These are the activations of a small network on made-up records, seen along a few directions, one row for each record.
After each row come some of the record's fields: RAVO, TUPOZ, ROGOZ, ZALOM, NALON.
Not every record has every field; a missing one is left out.
Other fields move the rows too, some of them a lot.
(in the rows, 500 means zero)
Strong random noise was added to every row along 23 fixed directions; ignore it. To show where, here is one row again and again, with new noise each time:
[544, 470, 435, 486, 670, 273, 523, 362, 588, 507, 367, 309, 168, 452, 401,
 614, 659, 539, 597, 590, 603, 489, 598, 421, 742, 615, 675, 266, 612, 648,
 323, 451, 611, 410, 464]
[461, 355, 548, 523, 660, 565, 558, 491, 553, 550, 439, 433, 436, 477, 440,
 554, 364, 514, 617, 403, 550, 288, 410, 674, 576, 494, 436, 105, 586, 638,
 388, 288, 465, 456, 332]
[742, 445, 661, 596, 386, 539, 393, 542, 370, 386, 641, 611, 702, 526, 342,
 426, 332, 395, 523, 541, 240, 448, 537, 720, 421, 407, 376, 465, 585, 576,
 526, 578, 266, 546, 430]
[424, 395, 354, 455, 591, 393, 491, 561, 444, 598, 426, 618, 722, 608, 456,
 470, 388, 552, 516, 354, 529, 428, 632, 519, 577, 491, 404, 498, 473, 495,
 452, 493, 401, 413, 398]
[595, 568, 295, 452, 565, 495, 121, 660, 482, 495, 596, 419, 599, 273, 569,
 556, 521, 350, 403, 584, 621, 460, 743, 593, 445, 643, 321, 472, 540, 501,
 453, 636, 439, 625, 500]
[451, 407, 487, 709, 601, 366, 620, 465, 364, 541, 593, 407, 404, 630, 660,
 594, 345, 524, 659, 596, 296, 298, 564, 667, 478, 504, 709, 549, 446, 440,
 480, 305, 812, 489, 405]
[471, 364, 339, 575, 563, 286, 408, 581, 513, 611, 591, 466, 594, 592, 444,
 694, 430, 349, 516, 475, 520, 359, 715, 511, 654, 497, 373, 501, 286, 460,
 445, 471, 578, 479, 567]
[539, 303, 380, 400, 838, 483, 424, 294, 272, 496, 700, 604, 525, 390, 529,
 564, 685, 393, 464, 541, 517, 541, 515, 596, 661, 717, 308, 433, 352, 559,
 347, 288, 510, 262, 508]
[385, 423, 625, 661, 457, 571, 397, 630, 462, 596, 583, 521, 412, 594, 467,
 536, 488, 583, 597, 453, 663, 488, 407, 629, 504, 526, 614, 314, 545, 562,
 427, 648, 189, 181, 543]
[375, 291, 353, 490, 664, 437, 487, 607, 293, 590, 406, 624, 517, 586, 712,
 454, 398, 624, 414, 466, 447, 492, 691, 513, 492, 744, 658, 448, 438, 455,
 546, 312, 495, 464, 438]
[676, 502, 436, 337, 572, 451, 528, 582, 773, 575, 443, 577, 600, 337, 404,
 286, 490, 597, 637, 614, 329, 439, 230, 581, 258, 309, 284, 591, 410, 406,
 574, 272, 681, 644, 389]
[582, 705, 521, 553, 741, 539, 387, 498, 654, 693, 555, 412, 636, 520, 622,
 475, 549, 658, 654, 708, 425, 520, 421, 680, 541, 327, 478, 650, 778, 456,
 312, 694, 437, 515, 382]
[577, 534, 446, 517, 425, 638, 303, 452, 143, 615, 546, 551, 464, 578, 540,
 575, 544, 416, 516, 457, 355, 657, 505, 472, 449, 536, 600, 428, 316, 580,
 430, 603, 622, 312, 607]
[437, 487, 320, 577, 389, 234, 299, 737, 430, 253, 443, 784, 605, 461, 389,
 447, 495, 561, 455, 425, 554, 412, 473, 374, 433, 692, 535, 560, 535, 549,
 646, 414, 362, 550, 517]
[487, 660, 521, 504, 390, 603, 339, 661, 413, 546, 658, 415, 559, 417, 498,
 385, 644, 266, 548, 469, 300, 785, 328, 550, 161, 369, 551, 740, 373, 513,
 534, 641, 804, 520, 711]
[647, 567, 389, 462, 693, 529, 573, 400, 550, 555, 643, 493, 378, 419, 394,
 704, 414, 391, 432, 427, 514, 571, 427, 642, 704, 658, 242, 440, 408, 511,
 432, 669, 600, 717, 582]
[532, 528, 519, 422, 399, 394, 364, 396, 529, 436, 357, 495, 313, 707, 423,
 454, 248, 496, 473, 392, 294, 594, 564, 611, 398, 399, 668, 575, 402, 606,
 562, 504, 497, 516, 522]
[461, 607, 533, 360, 392, 556, 411, 803, 546, 491, 481, 622,  97, 508, 447,
 267, 490, 439, 514, 442, 521, 601, 532, 546, 179, 443, 416, 340, 560, 352,
 541, 376, 499, 385, 605]
[200, 286, 658, 424, 388, 655, 583, 526, 471, 505, 631, 428, 588, 573, 650,
 401, 548, 406, 375, 596, 621, 540, 691, 428, 374, 322, 478, 331, 353, 301,
 607, 690, 345, 198, 411]
[430, 750, 611, 472, 520, 580, 544, 622, 418, 408, 462, 536, 491, 514, 570,
 512, 420, 443, 452, 511, 540, 488, 766, 513, 324, 585, 444, 399, 552, 371,
 550, 429, 392, 608, 478]
[375, 410, 646, 615, 461, 534, 669, 593, 346, 429, 544, 735, 431, 682, 593,
 518, 390, 500, 425, 473, 336, 468, 459, 436, 533, 505, 566, 382, 458, 383,
 647, 301, 448, 557, 559]
[643, 550, 543, 184, 571, 531, 547, 322, 479, 468, 466, 494, 300, 480, 691,
 468, 341, 840, 312, 641, 438, 594, 570, 789, 497, 555, 581, 534, 400, 359,
 533, 260, 191, 724, 494]
[429, 570, 296, 436, 289, 545, 515, 354, 281, 425, 309, 294, 672, 414, 559,
 718, 295, 575, 645, 308, 620, 315, 705, 772, 595, 370, 462, 531, 402, 526,
 340, 512, 557, 439, 459]
[662, 480, 529, 275, 663, 463, 485, 442, 660, 580, 419, 487, 445, 582, 362,
 583, 422, 535, 506, 523, 462, 533, 707, 668, 657, 470, 253, 413, 426, 504,
 332, 248, 310, 528, 610]
[581, 551, 479, 517, 296, 272, 373, 406, 415, 453, 627, 588, 282, 704, 342,
 558, 508, 511, 411, 658, 446, 475, 485, 260, 453, 385, 614, 238, 251, 422,
 615, 777, 467, 358, 350]

[612, 660, 416, 521, 362, 360, 469, 495, 462, 521, 456, 624, 264, 550, 515,
 552, 454, 747, 635, 615, 618, 302, 485, 517, 447, 520, 554, 513, 404, 356,
 504, 322, 421, 384, 486]
RAVO is nemer, TUPOZ is tir, ROGOZ is luz, ZALOM is kide, NALON is mura
[691, 336, 520, 488, 782, 337, 696, 346, 649, 352, 443, 558, 545, 496, 297,
 460, 443, 680, 513, 457, 294, 515, 257, 567, 787, 693, 553, 555, 807, 800,
 435, 295, 509, 822, 430]
RAVO is nemer, TUPOZ is saza, NALON is mazi
[600, 261, 463, 371, 561, 492, 637, 318, 467, 411, 573, 267, 705, 269, 381,
 526, 497, 396, 348, 360, 449, 600, 478, 734, 777, 501, 418, 530, 530, 685,
 400, 558, 443, 764, 521]
RAVO is naze, TUPOZ is tir, ROGOZ is luz, ZALOM is doni, NALON is mura
[464,  84, 578, 368, 335, 736, 705, 552, 519, 544, 534, 510, 538, 516, 651,
 319, 431, 458, 290, 560, 422, 609, 677, 393, 461, 540, 479, 531, 361, 384,
 706, 479, 540, 533, 607]
RAVO is nemer, TUPOZ is tir, ROGOZ is luz, ZALOM is kide, NALON is mazi
[547, 374, 462, 587, 562, 271, 317, 612, 549, 560, 562, 439, 581, 422, 515,
 454, 704, 546, 618, 709, 397, 453, 450, 608, 538, 311, 531, 547, 533, 450,
 374, 422, 448, 338, 472]
RAVO is naze, TUPOZ is tir, ROGOZ is luz, ZALOM is kide, NALON is mazi
[565, 329, 311, 415, 386, 432, 528, 591, 328, 558, 408, 588, 506, 334, 641,
 353, 607, 522, 423, 531, 526, 543, 710, 335, 517, 587, 570, 616, 484, 363,
 588, 494, 577, 494, 529]
RAVO is nemer, TUPOZ is saza, NALON is mura
[359, 614, 408, 410, 635, 493, 645, 560, 509, 588, 393, 471, 289, 677, 662,
 506, 363, 727, 442, 449, 525, 479, 590, 463, 528, 575, 659, 404, 632, 395,
 458, 409, 623, 670, 402]
RAVO is naze, TUPOZ is tir, NALON is mura
[747, 451, 408, 454, 472, 563, 433, 562, 240, 701, 420, 453, 593, 534, 594,
 478, 334, 782, 600, 511, 302, 459, 568, 774, 508, 480, 629, 451, 571, 550,
 343, 383, 426, 575, 412]
RAVO is nemer, TUPOZ is tir, ROGOZ is bepef, ZALOM is kide, NALON is mazi
[411, 618, 372, 274, 527, 564, 371, 598, 590, 496, 392, 610, 591, 713, 400,
 498, 440, 478, 357, 280, 683, 630, 857, 350, 607, 632, 272, 644, 636, 546,
 388, 529, 331, 504, 689]
RAVO is naze, TUPOZ is tir, NALON is mazi
[498, 508, 289, 367, 324, 487, 510, 481, 444, 291, 331, 456, 571, 254, 559,
 477, 467, 635, 461, 438, 618, 507, 532, 637, 478, 588, 458, 664, 542, 485,
 535, 503, 473, 591, 505]
RAVO is nemer, TUPOZ is tir, NALON is mazi
[509, 667, 368, 527, 420, 426, 366, 554, 300, 535, 412, 592, 170, 348, 569,
 478, 620, 393, 468, 455, 593, 554, 451, 456, 321, 605, 574, 371, 309, 387,
 590, 439, 574, 358, 530]
RAVO is nemer, TUPOZ is tir, NALON is mazi
[436, 579, 632, 327, 329, 662, 410, 703, 809, 528, 616, 227, 309, 524, 365,
 455, 457, 392, 492, 446, 716, 602, 628, 438, 180, 531, 530, 567, 443, 577,
 532, 587, 598, 563, 732]
RAVO is naze, TUPOZ is tir, NALON is mazi
[560, 496, 321, 455, 553, 464, 251, 490, 458, 530, 250, 717, 700, 612, 521,
 557, 358, 589, 435, 502, 384, 505, 632, 484, 528, 525, 345, 450, 374, 486,
 509, 565, 341, 442, 389]
RAVO is naze, TUPOZ is tir, ROGOZ is luz, ZALOM is kide, NALON is mazi
[403, 386, 602, 541, 304, 317, 440, 738, 503, 399, 781, 338, 396, 556, 444,
 431, 486, 406, 458, 571, 512, 482, 605, 746, 362, 273, 517, 407, 542, 361,
 492, 626, 298, 409, 482]
RAVO is nemer, TUPOZ is saza, NALON is mura
[713, 582, 316, 738, 542, 473, 354, 408, 434, 467, 587, 591, 439, 360, 698,
 622, 462, 509, 527, 691, 481, 265, 438, 356, 682, 633, 551, 622, 766, 501,
 560, 683, 705, 747, 360]
RAVO is nemer, TUPOZ is saza, NALON is mura
[348, 654, 511, 318, 470, 385, 541, 475, 643, 253, 544, 378, 765, 650, 326,
 363, 465, 709, 518, 513, 645, 369, 607, 365, 268, 472, 563, 577, 658, 608,
 469, 485, 468, 534, 246]
RAVO is nemer, TUPOZ is tir, ROGOZ is luz, ZALOM is doni, NALON is mazi
[375, 648, 515, 633, 614, 362, 334, 628, 456, 639, 755, 530, 786, 667, 522,
 428, 624, 535, 584, 629, 480, 479, 386, 465, 270, 370, 584, 589, 467, 439,
 485, 704, 453, 330, 314]
RAVO is naze, TUPOZ is saza, ROGOZ is bepef, ZALOM is doni, NALON is mura
[561, 526, 476, 518, 546, 377, 657, 411, 306, 651, 775, 396, 531, 387, 427,
 409, 490, 551, 465, 380, 660, 426, 323, 611, 483, 520, 672, 439, 424, 521,
 507, 699, 415, 559, 276]
RAVO is nemer, TUPOZ is tir, ROGOZ is luz, ZALOM is doni, NALON is mura
[374, 405, 491, 606, 498, 565, 415, 542, 647, 550, 481, 481, 637, 669, 511,
 642, 662, 581, 621, 646, 496, 532, 385, 308, 622, 425, 489, 502, 535, 553,
 394, 596, 604, 294, 600]
RAVO is nemer, TUPOZ is saza, NALON is mura
[404, 649, 619, 436, 485, 419, 360, 414, 679, 487, 439, 504, 460, 577, 347,
 473, 541, 367, 403, 304, 561, 592, 297, 471, 550, 270, 507, 469, 435, 616,
 516, 438, 256, 502, 579]
RAVO is nemer, TUPOZ is tir, NALON is mura
[433, 454, 516, 360, 539, 522, 806, 592, 731, 592, 253, 373, 437, 517, 506,
 465, 488, 869, 550, 435, 602, 564, 439, 609, 641, 535, 603, 532, 657, 501,
 390, 213, 412, 645, 616]
RAVO is nemer, TUPOZ is tir, NALON is mazi
[351, 521, 622, 657, 516, 663, 598, 516, 463, 679, 292, 375, 429, 247, 793,
 525, 479, 313, 442, 397, 517, 593, 400, 568, 410, 443, 690, 446, 337, 390,
 699, 620, 526, 593, 501]
RAVO is naze, TUPOZ is tir, NALON is mura
[573, 672, 396, 217, 343, 419, 341, 514, 515, 542, 560, 366, 398, 575, 370,
 405, 622, 533, 433, 465, 612, 572, 609, 369, 507, 288, 507, 480, 564, 513,
 359, 536, 480, 516, 538]
RAVO is nemer, TUPOZ is tir, NALON is mazi
[537, 439, 516, 604, 516, 613, 565, 581, 885, 718, 262, 221, 541, 491, 489,
 819, 405, 624, 581, 616, 701, 423, 744, 453, 659, 717, 493, 432, 421, 533,
 439, 627, 475, 603, 650]
RAVO is naze, TUPOZ is tir, ROGOZ is bepef, ZALOM is kide, NALON is mura
[454, 301, 563, 455, 493, 542, 488, 512, 637, 359, 704, 269, 779, 456, 397,
 678, 668, 393, 428, 694, 544, 454, 621, 454, 643, 483, 305, 323, 421, 555,
 388, 483, 492, 513, 571]
RAVO is nemer, TUPOZ is tir, NALON is mura
[497, 474, 519, 498, 530, 488, 651, 541, 364, 668, 466, 441, 612, 446, 519,
 476, 499, 481, 417, 340, 439, 647, 460, 637, 571, 425, 543, 507, 474, 444,
 470, 568, 375, 610, 491]
RAVO is naze, TUPOZ is tir, NALON is mura
[591, 399, 472, 561, 377, 265, 533, 555, 436, 232, 696, 602, 371, 475, 345,
 568, 640, 568, 435, 740, 505, 472, 531, 571, 657, 538, 350, 298, 541, 345,
 464, 579, 294, 383, 496]
RAVO is nemer, TUPOZ is saza, NALON is mura
[621, 586, 464, 400, 502, 501, 489, 585, 288, 552, 600, 483, 452, 503, 269,
 506, 646, 293, 558, 359, 562, 536, 661, 351, 390, 687, 421, 368, 425, 638,
 370, 293, 699, 435, 628]
RAVO is nemer, TUPOZ is saza, NALON is mazi
[489, 478, 455, 574, 449, 653, 213, 741, 477, 547, 649, 559, 348, 561, 491,
 488, 562, 592, 560, 464, 599, 606, 438, 453, 338, 814, 651, 636, 556, 643,
 435, 552, 575, 329, 788]
RAVO is naze, TUPOZ is saza, NALON is mazi
[349, 585, 628, 512, 695, 526, 476, 435, 660, 607, 667, 508, 394, 627, 580,
 438, 697, 457, 536, 607, 596, 582, 452, 382, 503, 414, 514, 647, 560, 422,
 436, 524, 522, 263, 560]
RAVO is naze, TUPOZ is saza, NALON is mazi
[691, 477, 510, 628, 226, 668, 495, 505, 430, 402, 413, 552, 364, 443, 579,
 534, 381, 515, 586, 507, 460, 464, 657, 525, 698, 559, 567, 741, 811, 550,
 492, 635, 520, 570, 733]
RAVO is naze, TUPOZ is tir, NALON is mura
[512, 645, 671, 622, 643, 543, 459, 420, 479, 428, 803, 661, 600, 651, 335,
 404, 525, 344, 543, 490, 435, 427, 308, 396, 339, 494, 420, 517, 620, 608,
 507, 545, 533, 411, 333]
RAVO is naze, TUPOZ is tir, NALON is mura

Which values does each new row have?
[331, 341, 386, 406, 517, 316, 483, 382, 631, 474, 456, 356, 259, 632, 584,
 509, 316, 518, 342, 419, 666, 527, 757, 512, 572, 640, 695, 657, 443, 537,
 582, 631, 475, 500, 495]
RAVO is naze, TUPOZ is tir, ROGOZ is luz, ZALOM is kide, NALON is mazi
[515, 346, 649, 692, 562, 349, 698, 557, 821, 412, 426, 368, 541, 488, 267,
 597, 556, 577, 677, 755, 549, 342, 514, 460, 527, 536, 450, 193, 601, 529,
 480, 667, 457, 377, 280]
RAVO is naze, TUPOZ is saza, NALON is mazi
[210, 233, 328, 387, 580, 458, 549, 504, 556, 323, 432, 536, 462, 555, 639,
 208, 429, 739, 398, 455, 421, 670, 358, 756, 454, 470, 557, 564, 727, 455,
 496, 669, 474, 325, 293]
RAVO is nemer, TUPOZ is tir, ROGOZ is luz, ZALOM is kide, NALON is mura
[519, 401, 346, 209, 488, 650, 542, 302, 489, 518, 466, 426, 310, 366, 548,
 419, 462, 641, 406, 380, 660, 522, 347, 526, 559, 526, 490, 369, 470, 570,
 475, 506, 558, 523, 410]
RAVO is nemer, TUPOZ is tir, ROGOZ is luz, ZALOM is kide, NALON is mazi
[406, 625, 656, 778, 620, 532, 557, 480, 350, 473, 481, 523, 405, 503, 670,
 499, 408, 415, 536, 472, 389, 532, 447, 818, 413, 515, 612, 477, 625, 445,
 519, 560, 389, 413, 395]
RAVO is nemer, TUPOZ is saza, NALON is mazi
[538, 559, 462, 408, 317, 499, 352, 451, 437, 490, 717, 492, 383, 750, 442,
 665, 491, 660, 509, 632, 614, 373, 586, 412, 563, 396, 469, 375, 405, 441,
 374, 511, 398, 340, 539]
RAVO is nemer, TUPOZ is tir, ROGOZ is bepef, ZALOM is doni, NALON is mura
[668, 383, 357, 311, 490, 442, 487, 411, 527, 596, 498, 528, 577, 593, 309,
 503, 583, 477, 420, 570, 430, 647, 622, 216, 486, 613, 409, 496, 202, 556,
 535, 604, 697, 466, 544]
RAVO is nemer, TUPOZ is saza, ROGOZ is bepef, ZALOM is doni, NALON is mazi
[421, 527, 623, 392, 355, 721, 690, 501, 759, 469, 374, 416, 477, 540, 398,
 637, 392, 449, 457, 368, 627, 422, 505, 272, 575, 409, 351, 350, 482, 517,
 551, 401, 586, 736, 605]
RAVO is naze, TUPOZ is saza, NALON is mura
[231, 698, 557, 641, 527, 614, 471, 593, 252, 473, 440, 542, 394, 340, 705,
 473, 403, 222, 423,  95, 509, 645, 369, 793, 353, 487, 600, 611, 463, 463,
 587, 457, 468, 545, 634]
RAVO is naze, TUPOZ is tir, NALON is mazi
[633, 355, 566, 340, 404, 569, 332, 459, 683, 558, 439, 226, 307, 417, 767,
 562, 492, 661, 307, 871, 490, 531, 730, 595, 587, 374, 608, 355, 471, 340,
 514, 542, 242, 631, 508]
RAVO is nemer, TUPOZ is tir, NALON is mura
[563, 530, 442, 554, 450, 386, 671, 437, 378, 660, 545, 382, 363, 409, 455,
 507, 526, 507, 562, 419, 584, 501, 458, 566, 585, 426, 629, 461, 442, 438,
 461, 720, 548, 460, 435]
RAVO is nemer, TUPOZ is tir, ROGOZ is bepef, ZALOM is doni, NALON is mura
[415, 476, 502, 402, 623, 479, 634, 433, 492, 758, 253, 456, 444, 559, 458,
 362, 421, 450, 436, 188, 686, 546, 720, 284, 527, 618, 726, 434, 477, 624,
 537, 539, 485, 468, 397]
RAVO is naze, TUPOZ is tir, NALON is mazi
[430, 586, 481, 712, 443, 278, 337, 707, 470, 646, 645, 550, 546, 667, 480,
 732, 429, 488, 401, 430, 632, 346, 446, 375, 570, 546, 642, 423, 292, 477,
 594, 482, 292, 661, 571]
RAVO is nemer, TUPOZ is tir, NALON is mazi
[584, 642, 453, 635, 777, 192, 546, 695, 540, 700, 411, 497, 570, 545, 240,
 655, 685, 550, 613, 458, 366, 655, 256, 579, 627, 577, 502, 285, 431, 597,
 331, 412, 478, 616, 555]
RAVO is nemer, TUPOZ is saza, ROGOZ is bepef, ZALOM is kide, NALON is mazi
[485, 581, 501, 583, 636, 427, 573, 448, 695, 637, 613, 385, 426, 471, 568,
 485, 566, 470, 540, 592, 548, 481, 455, 494, 624, 356, 508, 642, 611, 387,
 458, 753, 606, 536, 444]
RAVO is naze, TUPOZ is tir, ROGOZ is luz, ZALOM is kide, NALON is mazi
[478, 548, 468, 172, 468, 520, 574, 356, 633, 338, 300, 436, 220, 670, 540,
 396, 464, 564, 441, 643, 384, 566, 779, 414, 485, 277, 376, 363, 659, 361,
 425, 395, 649, 456, 375]
RAVO is nemer, TUPOZ is tir, NALON is mura
